data = [[21, 14, 33, 25, 0, 44, -33, 70, 3], [21, 7, 39, 28, -6, 39, -33, 75, 1], [21, 7, 22, 22, -6, 36, -17, 50, 3], [30, -9, 27, 33, -37, 46, -9, 74, 2], [32, 10, 18, 25, -16, 58, -8, 66, 9], [11, -2, 6, 11, -9, 14, 0, 17, 3], [28, 19, 27, 25, -6, 61, -24, 72, 10], [21, 11, 40, 29, -4, 48, -38, 83, 3], [18, 9, 27, 22, -1, 38, -24, 56, 3], [21, -10, 37, 33, -24, 38, -24, 76, -5], [12, 5, 18, 16, -6, 21, -15, 35, 3], [13, 7, 9, 10, -5, 23, -8, 24, 3], [21, 7, 27, 25, -6, 41, -24, 66, 3]]
The entry just right of the largest entry: 3
The maximum -> 83
What is the entry just right of the centre entry? 61
The entry just left of the smallest entry -> 48
The entry just left of 74: -9
What is the entry just right of 12? 5
The entry just left of 44 is 0
What is the entry at the centre? -6
What is the entry just right of -17? 50
What is the entry just right of 16? -6
